data =
[[120 135 132 137 124 129 131 136 136 134 133 120 128 132 124]
 [124 132 130 127 118 128 136 126 121 127 123 130 121 127 138]
 [122 124 129 119 125 123 132 127 123 120 129 130 129 122 132]
 [133 137 121 139 114 130 128 129 137 127 126 133 128 132 124]
 [109 149 130 137 125 133 125 133 127 125 131 119 112 133 121]
 [117 133 130 134 124 127 131 135 135 128 126 121 127 133 123]]
Indices start at 0.
row 0 col 0 => 120
row 5 col 5 => 127
row 0 col 9 => 134
row 3 col 1 => 137
row 3 col 9 => 127
row 3 col 14 => 124
row 1 col 0 => 124
row 2 col 1 => 124
row 2 col 8 => 123
row 0 col 6 => 131
row 4 col 0 => 109
row 2 col 9 => 120
row 0 col 13 => 132
row 5 col 3 => 134
row 1 col 11 => 130
row 4 col 3 => 137
row 2 col 14 => 132
row 0 col 12 => 128
row 2 col 13 => 122
row 1 col 3 => 127
row 5 col 7 => 135
row 5 col 1 => 133
row 4 col 2 => 130
row 4 col 7 => 133
row 5 col 10 => 126
row 1 col 4 => 118
row 4 col 8 => 127
row 4 col 11 => 119

m =
[[119 136 138 123 140 134 145 136 117]
 [120 127 119 129 112 129 150 126 139]
 [120 125 131 122 110 130 120 132 140]
 [134 135 137 111 142 116 119 132 122]
 [119 134 113 139 127 136 130 143 123]
 [132 116 131 115 138 121 129 107 131]
 [131 141 141 120 131 133 138 129 112]
 [127 130 144 143 118 134 130 129 113]
 [123 128 137 115 142 117 124 139 139]
 [129 125 113 137 111 122 113 130 122]
 [125 122 118 128 111 115 118 125 130]
 [134 124 128 142 142 117 113 135 130]
 [132 124 136 112 117 116 112 117 121]]
Indices start at 0.
row 0 col 0	119
row 10 col 6	118
row 5 col 0	132
row 1 col 8	139
row 5 col 1	116
row 9 col 6	113
row 1 col 2	119
row 7 col 5	134
row 5 col 6	129
row 0 col 5	134
row 0 col 6	145
row 4 col 6	130
row 10 col 0	125
row 12 col 2	136
row 11 col 1	124
row 11 col 4	142
row 4 col 8	123
row 12 col 4	117
row 9 col 2	113
row 3 col 5	116
row 11 col 8	130
row 8 col 7	139
row 4 col 2	113
row 5 col 5	121
row 12 col 1	124
row 1 col 1	127
row 11 col 2	128
row 2 col 7	132
row 6 col 3	120
row 10 col 7	125
row 12 col 3	112
row 1 col 4	112
row 9 col 4	111
row 2 col 1	125
row 6 col 4	131
row 3 col 7	132
row 11 col 5	117

x = ((145, 139, 104, 132, 119, 136), (117, 136, 115, 120, 136, 136))
Indices start at 0.
row 0 col 0	145
row 1 col 0	117
row 0 col 1	139
row 1 col 1	136
row 0 col 3	132
row 1 col 3	120

A =
[[128 120 129 157 122 122]
 [130 129 132 115 124 128]
 [134 134 132 118 125 122]
 [129 128 137 118 125 130]
 [131 137 134 118 125 124]
 [130 130 131 118 122 132]
 [132 129 137 118 121 130]
 [127 130 131 116 119 127]
 [139 133 131 116 119 121]
 [128 131 134 125 124 131]
 [128 130 132 117 123 127]
 [126 134 135 121 121 122]
 [131 126 137 122 134 130]
 [134 135 132 116 123 128]
 [128 132 138 120 116 125]
 [126 131 131 121 123 125]]
A[0,0]	128
A[15,4]	123
A[5,4]	122
A[4,4]	125
A[15,3]	121
A[2]	[134, 134, 132, 118, 125, 122]
A[5,0]	130
A[6,3]	118
A[:, 2]	[129, 132, 132, 137, 134, 131, 137, 131, 131, 134, 132, 135, 137, 132, 138, 131]
A[2,4]	125
A[5,1]	130
A[:, 3]	[157, 115, 118, 118, 118, 118, 118, 116, 116, 125, 117, 121, 122, 116, 120, 121]
A[:, 1]	[120, 129, 134, 128, 137, 130, 129, 130, 133, 131, 130, 134, 126, 135, 132, 131]
A[15,1]	131
A[14,0]	128
A[2,1]	134
A[10,0]	128
A[8,1]	133
A[0,1]	120
A[13,4]	123
A[11,3]	121
A[14,4]	116
A[4,5]	124
A[9]	[128, 131, 134, 125, 124, 131]
A[2,0]	134
A[7,0]	127
A[5]	[130, 130, 131, 118, 122, 132]
A[8,2]	131
A[13]	[134, 135, 132, 116, 123, 128]
A[14,3]	120
A[4,0]	131
A[4,1]	137
A[15,2]	131
A[9,3]	125
A[4,2]	134

M =
[[129 140 130 127 128 114 129]
 [124 127 127 128 135 122 128]
 [130 138 133 129 128 118 132]
 [132 128 145 139 128 135 143]
 [135 143 140 132 122 119 138]
 [119 124 120 125 140 119 122]
 [124 117 134 136 138 136 135]
 [128 145 123 120 128 103 122]
 [134 126 150 144 127 142 148]
 [125 109 144 145 138 150 144]
 [124 121 132 133 137 131 133]
 [128 119 142 141 134 141 142]]
M[0, 0]: 129
M[9, 2]: 144
M[6, 3]: 136
M[10, 6]: 133
M[10]: [124, 121, 132, 133, 137, 131, 133]
M[11, 0]: 128
M[4, 4]: 122
M[:, 5]: [114, 122, 118, 135, 119, 119, 136, 103, 142, 150, 131, 141]
M[8, 1]: 126
M[0, 5]: 114
M[11, 6]: 142
M[3, 3]: 139
M[11, 5]: 141
M[6, 2]: 134
M[6]: [124, 117, 134, 136, 138, 136, 135]
M[0, 3]: 127
M[5, 0]: 119
M[:, 1]: [140, 127, 138, 128, 143, 124, 117, 145, 126, 109, 121, 119]
M[10, 1]: 121
M[7, 6]: 122
M[11, 3]: 141
M[6, 4]: 138
M[1, 3]: 128
M[6, 1]: 117
M[2, 6]: 132
M[8, 3]: 144
M[9, 5]: 150
M[:, 2]: [130, 127, 133, 145, 140, 120, 134, 123, 150, 144, 132, 142]
M[9, 6]: 144
M[3, 6]: 143
M[0]: [129, 140, 130, 127, 128, 114, 129]

W =
[[127 125 118 124 133 134 127 139 137 105 125 127 129 132 131 134]
 [127 114 121 119 133 134 127 114 129 130 110 132 129 114 131 120]
 [127 109 121 120 133 134 137 109 129 138 125 133 129 118 131 127]
 [127 109 121 124 133 134 130 124 129 146 134 127 134 137 134 137]
 [127 109 121 122 133 134 140 114 129 138 125 133 129 123 131 131]
 [127 109 121 124 133 134 134 124 129 146 134 127 134 137 134 134]
 [127 114 127 124 133 134 127 129 129 146 125 126 132 141 145 137]
 [130 141 139 131 131 123 124 124 119 138 110 127 129 127 137 134]
 [127 131 124 124 121 134 117 134 137 130 139 124 128 137 120 117]
 [127 114 121 119 135 134 127 119 132 121 110 132 129 118 131 120]
 [127 104 121 124 133 134 137 124 129 146 134 127 133 132 131 134]
 [127 125 118 124 133 134 127 139 137 105 125 127 129 132 131 134]]
W[0, -16] -> 127
W[-1, -11] -> 134
W[3, -16] -> 127
W[-7, 1] -> 109
W[-12, -2] -> 131
W[1, -7] -> 130
W[-7, -13] -> 124
W[7, 9] -> 138
W[10, -3] -> 132
W[-7, 12] -> 134
W[4] -> [127, 109, 121, 122, 133, 134, 140, 114, 129, 138, 125, 133, 129, 123, 131, 131]
W[-5, 15] -> 134
W[:, 3] -> [124, 119, 120, 124, 122, 124, 124, 131, 124, 119, 124, 124]
W[-7] -> [127, 109, 121, 124, 133, 134, 134, 124, 129, 146, 134, 127, 134, 137, 134, 134]
W[-10, -2] -> 131
W[3, 1] -> 109
W[6, -13] -> 124
W[-2, -16] -> 127
W[-7, 5] -> 134
W[9, 1] -> 114
W[:, -7] -> [105, 130, 138, 146, 138, 146, 146, 138, 130, 121, 146, 105]
W[9, -7] -> 121
W[-4, -6] -> 139
W[-4] -> [127, 131, 124, 124, 121, 134, 117, 134, 137, 130, 139, 124, 128, 137, 120, 117]
W[:, 8] -> [137, 129, 129, 129, 129, 129, 129, 119, 137, 132, 129, 137]
W[-12, -1] -> 134
W[5, 6] -> 134
W[-7, -7] -> 146
W[8, -4] -> 128
W[-5, -10] -> 124
W[10, -7] -> 146
W[-5, -9] -> 124
W[-5, 4] -> 131
W[-6, -11] -> 134
W[-8, 2] -> 121
W[0, 10] -> 125
W[:, 13] -> [132, 114, 118, 137, 123, 137, 141, 127, 137, 118, 132, 132]

X = array([107, 101, 110, 125, 149, 127])
X[-6] = 107
X[-2] = 149
X[-5] = 101
